These are the activations of a small neural network, seen along a few directions. Each row is one input.
Each table varies a few parts of the input and shows all the possible inputs, shuffled.
Descriptions start from the smaller parts, as in this example, which fits no table here: one of 6 places along a line, together with either a single point or one of 9 places along a line or (one of 3 separate values, together with one of 8 places around a ring).
Shared parts are said once, and a part with two or three values counts as separate values.
(in the rows, 128 means zero)

Other details of the inputs shift rows strongly along two fixed directions, in all tables alike. That doesn't count.

Table:
R1: [126 180 104  84 174 140 150 105 109 129 147  95]
R2: [112 124 118  98 133 169 148 155 140 132 123 112]
R3: [119 124 107 103 142 161 149 121 130 157 135 131]
R4: [133 186 103  59 180 139 148  93 110 110 146  93]
R5: [119 156 132 103 137  26 126 109 134  52 112  95]
R6: [116 145 134 111 143  41 121 107 137  73 105 106]
R7: [100 136 134 134 111 208 122 135  90 166 168 172]
R8: [114 145 141 143 116 209 117 138 102 169 172 162]
R9: [ 69 124 138 137 108 201 138 155 128 176 149 167]
R10: [128 101 106 127 123 192 147 133 152 190 135 150]
R11: [137 116 120 106 136 177 130 122 110 135 130 124]
R12: [144 188  98  86 178 142 146  85  66 106 158  94]
R13: [141  80 150 178 101  84 101 140 147 123 102 141]
R14: [129 181  94  54 165 141 153  89 108 106 148  99]
R15: [150 191 110  91 181 143 144  93  73 107 158  86]
R16: [147  88 145 184  97  78 104 135 140 133 108 149]
R17: [134 162 123 109 148  22 118  89 139  69 115 111]
R18: [127 158 130 103 137  24 123  97 134  62 113 107]
R19: [109  93 129 150 112 151 140 150 152 169 113 140]
R20: [132  81 141 158  81  87 126 146 179 135 106 155]
R21: [ 65 192 137 104 157 107 124 136 101  87 142 115]
R22: [155 112 146 146 104  53 103 115 135  86 109 132]
R23: [145  90 116 133 119 200 133 133 121 179 138 150]
R24: [114  83 148 173 108  92 116 168 177 137  90 137]
R25: [126 105 124 160 112 149 149 138 154 175 124 151]
R26: [121  91 146 184  97  84 134 145 165 150 104 155]
R27: [145 109 147 147 103  56 106 129 136  77 108 120]
R28: [ 94 132 151 162 102 158 122 150 148 169 149 172]
R29: [163 112 124 119 117 203 132 132 130 163 142 133]
R30: [103 134 122 122 149 165 155 153 127 146 121 112]
R31: [117 111 148 144 114  68 117 152 166  97  90 119]
R32: [ 84 207 128  84 174 154 119 123  56  82 162 104]
R33: [130 156 143 143 154  46 113 128 104  62 108  90]
R34: [110 133 109  95 151 160 149 123 123 142 131 114]
R35: [134 112 105 106 113 190 154 133 151 168 141 142]
R36: [142  82 137 143  97 166 123 144 139 146 116 142]
R37: [130 175 103  77 177 141 148 102 113 124 147  97]
R38: [129 134 114 111 147 169 135 122  92 136 136 110]
R39: [129 139 119 118 148 169 145 122  89 133 137 111]
R40: [ 98 105 172 196  79 103  90 154 129 127 126 174]
R41: [158  96 116 126 104 205 132 129 132 171 139 149]
R42: [139 136 115  98 129 168 150 129 145 146 142 121]
R43: [158  99 122 140 124 202 127 136 132 182 142 140]
R44: [126 169 121 124 150  17 122  94 129  78 118 105]
R45: [156  99 133 166 112 159 119 140 137 171 130 140]
R46: [ 75 194 129  98 148 100 129 106  93  98 159 134]
R47: [106 114 120 130 130 188 162 144 131 174 128 132]
R48: [141 112 150 149 112  61 103 149 141  73 101 112]
R49: [145 100 151 162  93  79 117 140 185 130 104 143]
R50: [157 180 107  67 177 148 131  88  86 101 153  91]
R51: [165  88 141 170  80  83 105 132 158 118 117 150]
R52: [128 108 139 142 112  57 118 121 162 113 102 142]
R53: [131 139 131 143 136 122 145 129 142 146 128 123]
R54: [140  82 155 171 105  92  97 158 155 112  90 136]
R55: [133 159 115  74 164 155 132 124  91  90 131  86]
R56: [118  96 124 148 111 147 141 142 152 176 120 150]
R57: [163 111 121 119 114 203 136 136 131 161 149 132]
R58: [153  84 129 140  90 161 128 141 139 150 130 151]
R59: [133 118 149 166 127  56  99 146 130  90  97 111]
R60: [121 107 146 143 104  65 121 133 163 103  97 128]
R61: [ 87 127 139 159  96 155 124 143 143 169 150 182]
R62: [116  82 150 165 104  95 115 166 181 131  86 141]
R63: [156  94 113 128 114 203 129 126 131 175 138 153]
R64: [111 195 147 139 134  29  87  92  84  54 151 133]
R65: [103 142 114 105 157 159 147 146 123 139 122 103]
R66: [142 124 128 146 128 125 132 121 106 133 131 132]
R67: [149 164  96  84 169 147 132  88  84 114 154 104]
R68: [147 129 106 124 137 170 131 114 104 154 145 128]
R69: [138  83 152 179 110  89  98 160 151 118  95 132]
R70: [144 159 104  69 164 149 134  90  82 106 146 107]
Each input here is: one of 2 separate values, together with one of 5 places along a line, together with either a single point or one of 6 places along a line.
- Changing only the choice among 2 separate values turns R9 into R40. The same change can be made to R34. Which row results? => R13
- A walk changes only the place on the line of 6. It starts at R12 and steps to R68. List the rest of the walk in order. => R67, R63, R41, R51
- List by row number the other rows that have the choice among 2 separate values and the place on the line of 5 in common with R62. => R2, R21, R24, R30, R31, R65
- List by row number the other rows that have the choice among 2 separate values and the place on the line of 5 in common with R4. => R1, R28, R37, R42, R49, R53
- Change only the choice among 2 separate values in R47. List by row number the other rows that result. => R39

Table:
R71: [116 165 127 111 151  53 133 110 133  82 118 103]
R72: [111 106 141 163  98 140 124 145 143 156 130 162]
R73: [104 139 110  85 149 217 155 140 116 159 143 121]
R74: [135 101 146 175  97 118 110 136 144 147 128 160]
R75: [145 148 122 114 146  40 122 100 132  76 113 101]
R76: [102 178  90  45 174 227 170 114  94 150 163 108]
R77: [145 161 129 121 140  72 113  98 107  87 136 113]
R78: [126 147 111  90 159 143 146 123 115 119 128  98]
R79: [124 167  99  72 168 242 151 116  70 152 171 114]
R80: [119 173 137 128 144  51 111 101 104  79 135 119]
R81: [152  80 135 153 103 139 121 142 150 147 109 139]
R82: [130 153 122 108 150  66 133 108 131  93 118 101]
R83: [152 152 131 117 143  66 111 105 108  72 125 102]
R84: [116  96 138 153 110 139 134 159 161 152 107 139]
R85: [120 103 145 170 103 145 115 150 132 152 127 156]
R86: [111  97 144 166  98 154 121 158 139 157 124 157]
R87: [101 147 109  90 144 206 151 128 112 160 155 132]
R88: [143 145 119 105 153  75 125 111 120  83 115  93]
R89: [154  85 132 151 100 129 125 132 155 149 114 146]
R90: [110  89 149 171  92 131 117 163 158 149 113 156]
R91: [145  94 144 165 101 145 112 144 137 150 124 148]
R92: [156  91 138 164  94 119 115 134 153 144 121 151]
- Describe the family of inputs behind these rows. => one of 2 separate values, together with one of 11 places around a ring
- Changing only the place on the ring of 11 turns R87 into R72. The same change can be made to R90. Which row results? => R86
- Change only the choice among 2 separate values in R71. List by row number the other rows that result. => R84

Table:
R93: [111 115 109 118 122 224 143 132 118 185 147 151]
R94: [125 172 123 101 138 111 144 102 122 117 146 120]
R95: [113 167 134 102 142  91 115 106 108  78 140 117]
R96: [125 135 131 134 130 129 130 118 140 156 137 143]
R97: [133 146 101  93 166 227 156 132  79 158 156  98]
R98: [ 94 147 111  92 164 201 159 157 125 152 132  96]
R99: [117 125 119 139 124 128 139 127 121 144 137 143]
R100: [137 134 116  88 151 163 126 116 103 126 135 111]
R101: [107 112 106 104 140 223 179 149 160 203 126 129]
R102: [115 103 152 192 102 115 117 158 135 147 124 148]
R103: [143  88 136 175 109 170 117 159 144 169 117 140]
R104: [ 99  71 119 127 108 210 156 169 172 194 111 147]
R105: [117  76 169 210  74  51  99 152 155 121  97 164]
R106: [147 156 118 114 157  79 143  95 108 101 129  96]
R107: [144  65 154 192  83  88  96 148 162 133  89 153]
R108: [111 137 124 141 133 193 129 144 112 164 145 136]
R109: [135 142 116 104 158 155 143 121  86 115 134 104]
R110: [130 107 148 171  97 106 123 132 172 152 126 162]
R111: [146 140 101  89 155 154 136 112 115 136 140 116]
R112: [144  66 139 149  78 187 128 160 156 169 116 155]
R113: [120 126 113 115 130 178 135 129 129 170 147 151]
R114: [117 181 145 118 149  41 107 106 108  49 130 112]
R115: [136 151 104  88 165 197 142 118  85 131 139 106]
R116: [111 158 120 105 155 198 131 134  99 156 159 123]
R117: [145 151 134 114 148  10  99  93 121  53 112  97]
R118: [147  82 138 155  95 116 114 137 164 133 114 144]
R119: [156  75 132 160 103 173 133 143 168 197 120 156]
R120: [109  80 123 145 107 149 148 166 184 174 101 148]
R121: [109 123 123 124 123 191 130 131 111 157 138 145]
R122: [142  80 130 135 102 196 126 147 146 163 126 147]
R123: [144 158 130 100 142  95 127 116 107  72 124  99]
R124: [142 145 114  86 135 123 136 108 115  98 134 104]
R125: [114 153 145 124 136  49  98 110 115  78 123 123]
R126: [118 165 109 109 149 113 130 104 108 114 141 125]
R127: [143 143  96  98 152 156 140 109 110 134 135 114]
R128: [147 164 103  77 149 115 142 103 111  94 139 100]
R129: [108 146 112 103 144 154 145 113  94 132 149 123]
R130: [112 169 141 134 149  45 118 112  91  64 125 111]
R131: [114 169 130  98 137 131 132 122 100  98 143 121]
R132: [139 152 103  82 162 233 148 130  99 149 161 102]
R133: [154 163 120  99 144  84 141  97 125  93 130  98]
R134: [152  72 166 197  83  67  95 157 175 111  92 153]
R135: [143  84 133 163 101 113 112 134 151 139 106 142]
R136: [132  99 113 113 129 219 147 138 104 169 136 128]
R137: [116 140 140 138 113 146 124 147 127 136 141 135]
R138: [114 181 137 119 150  89 114 117 109  84 146 108]
R139: [143 156 124 108 162 125 118 122 105 109 136  96]
R140: [118 155 138 123 129  49 108 105 130  74 131 125]
R141: [112 162 127  90 132 130 129 115 103 100 144 120]
R142: [122  75 156 182  60 104 110 155 177 147 113 174]
R143: [149 156 100  79 161 186 158 101 116 143 153 107]
R144: [139 132 128 128 136  50 120 106 113  80 115 103]
R145: [ 99 124 132 120 141 130 142 156 144 121 103 115]
R146: [144 112 113 131 129 130 140 125 124 140 126 126]
R147: [114 161 121  95 151 106 121 103 106 105 143 119]
R148: [125  95 133 153  82 153 132 151 163 170 131 171]
R149: [123 178 122 118 155  79 131  90 112 105 136 115]
R150: [119 157 108  94 144 155 139 113 118 131 156 133]
R151: [151  63 161 193  89 100  96 162 168 142  93 159]
R152: [122  87 170 216  81  58  91 155 161 121  93 169]
R153: [ 98 141 138 112 144  45 124 130 140  69  95  96]
R154: [113 119 125 119 130 231 136 149 114 183 147 155]
R155: [152  73 162 197  72 101 106 170 175 139 101 147]
R156: [151 163 123 123 155  44 123  89 121  84 116  97]
R157: [129  86 164 217  81  37 114 138 172 139 102 163]
R158: [151 143 123 120 136  51 116 106 138  77 121 113]
- Changing only one part turns R135 into R103. The same change can be made to R124. Which row results? => R155
- Describe the family of inputs behind these rows. => one of 6 places along a line, together with either a single point or (one of 2 separate values, together with one of 5 places along a line)
- A walk changes only the place on the line of 6. It starts at R137 and steps to R131. List the rest of the walk in order. => R141, R142, R148, R94
- Change only the place on the line of 5 in R140. List by row number the other rows that result. => R93, R129, R142, R147
- List by row number the other rows that have the place on the line of 6 in common with R134. => R109, R114, R115, R123, R130, R131, R145, R151, R152, R154
